A small network was shown many inputs. Here are its activations along a few directions, one row for each input.
Each table varies a few parts of the input and shows all the possible inputs, shuffled.
A made-up example of a description, with smaller parts first: one of 3 separate values, together with either a single point or one of 9 places along a line or (one of 6 places along a line, together with one of 8 places around a ring).
Shared parts are said once, and a part with two or three values counts as separate values.
In the rows, 128 means zero.

Other details of the inputs shift rows strongly along two fixed directions, in all tables alike. That doesn't count.

Table:
R1: [125 129  98 109 184 170 121 129 102 112 143 115 118  86  95 131 102 172]
R2: [115 180 139 156 124 151  80 123 109 139 150 164 151 138 111 142 124  91]
R3: [137 158 104 133 183 202 129 147 107  90 161  96 150  16  70 154  97 145]
R4: [ 83 158  87 174 178 199  96 123 113 114 162 138 136  54  57 157  73 149]
R5: [107 112 115 115 102 102 143 129 146 135 104 116 132 166 175  71 132 123]
R6: [144 174 165 134 127 137  84 131  80 145 159 152 135 146 104 178 137  97]
R7: [163  89 137 139  79  77 129 123 163 138  97 120 108 147 167 131 168 106]
R8: [141  86 127 150  84 101 143 122 187 130 103 138 120 151 170 126 146 111]
R9: [124 157 144 146 128 140 114 123 101 137 154 169 140 152 129 153 133 104]
R10: [150 189 167 150 106 119  60 121  90 139 144 152 141 149 111 167 140  86]
R11: [139 109 160 121 114 104 170 133 126 134 115 146 118 182 155 118 148 117]
R12: [127 114 120 121 103  85 133 128 137 141 108  99 122 133 151 106 140 145]
R13: [143  94 127 130 103  83 133 118 160 136 107 105 109 130 147 130 151 123]
R14: [122  79  95  73 184 151 173 147 123  99 115  93  99  98 110  98 109 197]
R15: [108  60  78  84 162 116 178 127 167 113 106  67  95  80 128  72 103 205]
R16: [136 136 134 109 108 102 108 128 125 142 108 115 137 158 154  99 148 127]
R17: [115 173 169 182 110 122  87 101 121 157 154 177 142 134 110 193 135  72]
R18: [104  63  57  66 163 129 165 141 154 106  83  57 117  94 141  31  97 212]
R19: [153 141 163 134 137 121 123 136  96 137 133 136 111 139 112 159 144 111]
R20: [118 171  96 140 179 222 147 146 130  87 169 125 161  31  72 160  78 137]
R21: [125 179 146 153 124 147  88 118 105 125 149 166 144 142 105 146 118  96]
R22: [133 118 161 115 105 103 157 135 121 137 125 158 128 188 160 128 154 112]
R23: [131 101 139 148  85  92 141 110 177 142 107 136 128 162 165 134 150 102]
R24: [128 102 144  89 100  97 172 133 131 137 116 133 129 197 173  88 146 130]
Each input here is: one of 2 separate values, together with either a single point or one of 11 places along a line.
Q: The inputs of R11 and R19 match in every part but the choice among 2 separate values. If R8 is changed in the same way as R11 into R19, which row does it become?
A: R7
Q: Change only the choice among 2 separate values in R4. List by row number the other rows that result.
A: R12

Table:
R25: [115 161 133 150 150 169 111 127 109 122 155 158 140 113  92 155 107 113]
R26: [118 143 126 153 145 159 120 123 126 122 151 148 131 103  99 162 111 120]
R27: [103 148 108 159 115 123  72 109 138 143 125 132 137 122 121 122 114 117]
R28: [139 125 171 131  70  74 149 124 141 152 112 148 135 202 189 121 171  87]
R29: [146 145 140 140 118 116 102 128 123 136 131 119 129 112 121 157 139 110]
R30: [128 176 135 131 155 162  90 134  77 128 157 148 140 119  92 153 115 120]
R31: [150 111 135 124 121 108 127 129 134 130 117 114 114 125 133 135 144 128]
R32: [148 142 169 116  89  80 125 131 109 149 117 134 130 188 168 121 166 100]
R33: [135 124 136 112 126 111 131 133 115 136 122 118 123 140 138 121 139 133]
R34: [146 120 158 143  66  75 142 122 159 145 109 135 136 171 186 130 169  87]
R35: [129 170 125 154 173 175  81 127  91 123 165 140 128  68  56 187 102 126]
R36: [122  14  76  70 129 105 231 136 202  98  73  70  98 128 180  36 125 204]
R37: [ 86  84  53  81 207 207 182 141 139  80 130 100 122  73  90  64  62 218]
Q: Describe the family of inputs behind these rows.
A: either a single point or (one of 2 separate values, together with one of 6 places along a line)

Table:
R38: [178 126 163  83 117  83 127 144  93 135 116  91 110 146 141 130 167 134]
R39: [157 194 193 155  77 113 105 132  98 150 155 174 164 178 156 174 168  47]
R40: [123 153 171 120  92  73 119 123 100 167 126 143 137 200 167 125 160 101]
R41: [116  85  71 118 162 174 173 136 174  87 120  93 130  56 111 103  94 175]
R42: [114 203 153 166 173 183  84 130  64 135 184 175 141  96  55 204 103  98]
R43: [129 148 177 122  87  74 134 123 104 160 125 146 131 201 170 127 163 100]
R44: [197 174 196 172  81  69  58 126  97 166 136 138 122 130 130 225 191  50]
R45: [149 140 167 154  56  72 126 124 156 151 109 136 145 172 187 135 174  69]
R46: [139 116 160  95  76  64 128 125 122 151  96 137 125 230 196  84 171 113]
R47: [142 155 166 116  71  78 129 128 120 148 118 133 147 197 188 104 169  91]
R48: [104  72  53 102 159 155 169 132 178  92 102  69 120  64 126  64  87 202]
R49: [106 195 133 204 156 167  39 104  97 151 178 167 138  68  48 219 100  91]
R50: [113 178 105 140 189 214 105 140  89 101 170 136 149  58  58 150  79 137]
R51: [117  27 110  78  85  42 219 119 202 134  64  70 100 176 220  33 157 180]
R52: [136 143 148 149  62  72  97 115 151 157 107 126 143 164 178 126 163  82]
R53: [112  67  68 115 173 170 158 133 166  93 110 105 105  79  99  93  87 186]
R54: [115  97  81 136 158 160 121 123 150 108 123 120 111  89  96 116  95 165]
R55: [ 95  79  58  54 168 150 180 142 147  95 101  64 125  99 139  21  89 219]
R56: [146 163 171 180  66  80  53 108 123 168 130 173 134 183 147 175 165  51]
R57: [ 95  60  70 106 176 151 190 128 173 100 112  84 103  63 108  85  88 202]
R58: [105 167 115 144 207 217 122 137  82 108 186 155 134  58  42 185  80 145]
R59: [136  35 140  84  63  33 232 123 205 136  72  92 107 196 237  63 176 143]
R60: [116 145 107 126 179 186 102 132  94 109 147 146 125 107  75 133  92 152]
R61: [139 198 151 170 168 207  71 131  71 120 185 195 146 106  53 216 106  87]
R62: [136 118 118 151 137 157 125 126 148 117 134 149 123 108 104 157 116 121]
R63: [113  90  84  86 190 182 163 143 124  91 122 113 113 105  99  81  87 191]
Q: Describe the family of inputs behind these rows.
A: one of 2 separate values, together with either a single point or (one of 3 separate values, together with one of 4 places along a line)
Q: The inputs of R48 and R47 match in every part but the choice among 2 separate values. If R41 is changed in the same way as R48 into R47, which row does it become?
A: R39
Q: Change only the choice among 3 separate values in R56. List by row number the other rows that result.
A: R49, R52
Q: Change only the choice among 2 separate values in R63. List by row number the other rows that result.
A: R53
Q: Change only the choice among 2 separate values in R42. List by row number the other rows that result.
A: R57
